arr = [126 134 126 126 142 133 131 155 122 136 135 129 135 126 135 128]
arr[0]: 126
arr[5]: 133
arr[2]: 126
arr[11]: 129
arr[13]: 126

data = 131  130  132  142  129  106  129  146  104  134  136  134  137  144
data[-14]	131
data[13]	144
data[7]	146
data[-11]	142

X = [[140, 110, 127, 134, 146, 117], [137, 117, 139, 108, 139, 134], [121, 145, 117, 147, 116, 129], [122, 145, 127, 117, 121, 145], [136, 124, 135, 103, 139, 141], [118, 150, 121, 129, 115, 143], [128, 128, 135, 104, 129, 141], [124, 137, 115, 154, 123, 119], [126, 139, 131, 105, 128, 147], [138, 119, 122, 147, 139, 115], [139, 112, 134, 118, 146, 127], [130, 131, 116, 156, 131, 118], [133, 125, 120, 154, 134, 117]]
X[0][0]: 140
X[11][2]: 116
X[4][5]: 141
X[6][5]: 141
X[7][4]: 123
X[8][2]: 131
X[9]: [138, 119, 122, 147, 139, 115]
X[6]: [128, 128, 135, 104, 129, 141]
X[5][1]: 150
X[:, 5]: [117, 134, 129, 145, 141, 143, 141, 119, 147, 115, 127, 118, 117]
X[6][3]: 104
X[9][1]: 119
X[2][0]: 121
X[:, 1]: [110, 117, 145, 145, 124, 150, 128, 137, 139, 119, 112, 131, 125]
X[1]: [137, 117, 139, 108, 139, 134]
X[9][5]: 115
X[4][1]: 124
X[:, 2]: [127, 139, 117, 127, 135, 121, 135, 115, 131, 122, 134, 116, 120]
X[2][2]: 117
X[8][4]: 128
X[10][5]: 127
X[3][2]: 127
X[4][2]: 135
X[11][0]: 130
X[10][1]: 112
X[8][1]: 139
X[0][1]: 110
X[10]: [139, 112, 134, 118, 146, 127]
X[:, 0]: [140, 137, 121, 122, 136, 118, 128, 124, 126, 138, 139, 130, 133]

M =
[[125 134 134 118 125 125 122 138 143 108]
 [123 133 134 122 119 123 123 138 123 129]
 [124 119 146 133 121 122 139 138 135 140]
 [127 137 131 120 119 126 121 138 134 143]
 [103 110 123 136 125 149 137 138 128 142]
 [122 119 146 132 121 122 138 138 133 140]
 [129 123 111 130 121 134 140 138 133 124]
 [118 122 145 127 120 119 136 138 125 137]
 [135 127 125 131 140 134 132 138 133 136]]
Indices start at 0.
row 0 col 0 => 125
row 3 col 4 => 119
row 7 col 8 => 125
row 6 col 9 => 124
row 0 col 6 => 122
row 5 col 1 => 119
row 8 col 8 => 133
row 7 col 7 => 138
row 2 col 4 => 121
row 1 col 8 => 123
row 4 col 3 => 136
row 0 col 3 => 118
row 2 col 5 => 122
row 3 col 2 => 131
row 1 col 7 => 138
row 1 col 0 => 123
row 7 col 9 => 137
row 4 col 7 => 138
row 4 col 2 => 123
row 2 col 0 => 124
row 0 col 4 => 125
row 8 col 0 => 135
row 5 col 9 => 140
row 4 col 9 => 142
row 2 col 9 => 140
row 4 col 4 => 125
row 3 col 8 => 134
row 1 col 3 => 122
row 4 col 1 => 110
row 7 col 1 => 122

grid =
[[121 119 120 124 153 120 125 154 123 135 129 130 126 137 125]
 [120 120 138 120 138 119 139 138 121 125 123 124 139 139 139]
 [120 121 150 119 127 119 149 125 121 121 120 122 148 139 149]
 [119 119 139 118 143 118 137 141 120 123 121 122 138 141 140]
 [120 117 121 122 157 119 123 158 119 127 124 123 124 141 124]
 [120 122 147 119 129 119 149 126 124 128 125 128 148 137 149]
 [119 118 131 120 149 119 130 150 118 122 120 120 131 143 132]
 [124 124 144 124 120 121 153 118 131 144 136 140 151 128 149]]
Indices start at 0.
(0, 0) => 121
(3, 1) => 119
(0, 1) => 119
(5, 13) => 137
(3, 5) => 118
(7, 13) => 128
(2, 3) => 119
(0, 6) => 125
(7, 5) => 121
(1, 8) => 121
(6, 8) => 118
(4, 5) => 119
(7, 6) => 153
(5, 2) => 147
(4, 2) => 121
(2, 11) => 122
(0, 12) => 126
(2, 13) => 139
(0, 4) => 153
(3, 2) => 139
(1, 11) => 124
(4, 10) => 124
(7, 12) => 151
(6, 11) => 120
(2, 12) => 148
(2, 1) => 121
(4, 12) => 124
(3, 14) => 140
(0, 14) => 125
(5, 14) => 149
(5, 7) => 126
(4, 7) => 158
(6, 14) => 132
(6, 5) => 119
(2, 6) => 149
(6, 13) => 143
(7, 0) => 124

B =
[[140 150 130 143 121 147 136]
 [128 127 126 127 127 129 128]
 [132 131 123 142 136 125 128]
 [120 122 122 129 124 119 134]]
Rows and columns are counted from 0.
(0, 0)	140
(2, 2)	123
(3, 3)	129
(3, 6)	134
(1, 0)	128
(3, 2)	122
(3, 1)	122
(1, 3)	127
(1, 1)	127
(1, 2)	126

a =
[[137 119 128 132 125 131 152 122 112 125 149 105]
 [121 125 106 128 126 128 147 123 116 127 139 116]]
Indices start at 0.
row 0 col 0	137
row 1 col 2	106
row 0 col 8	112
row 1 col 11	116
row 0 col 10	149
row 0 col 6	152
row 0 col 9	125
row 1 col 6	147
row 1 col 4	126
row 1 col 3	128

A =
[[130 118 123 112 116 109 116 115]
 [150 120 157 138 123 156 121 125]
 [134 120 134 121 120 128 118 120]
 [152 118 151 129 117 131 121 120]
 [149 119 151 130 120 138 120 122]
 [145 118 143 124 117 127 119 119]
 [141 119 139 118 119 118 118 119]]
Rows and columns are counted from 0.
(0, 0) = 130
(4, 5) = 138
(2, 5) = 128
(2, 4) = 120
(5, 2) = 143
(1, 5) = 156
(0, 4) = 116
(1, 0) = 150
(5, 3) = 124
(5, 6) = 119
(0, 6) = 116
(4, 1) = 119
(3, 2) = 151
(1, 7) = 125
(3, 3) = 129
(5, 1) = 118
(1, 2) = 157
(6, 6) = 118
(0, 2) = 123
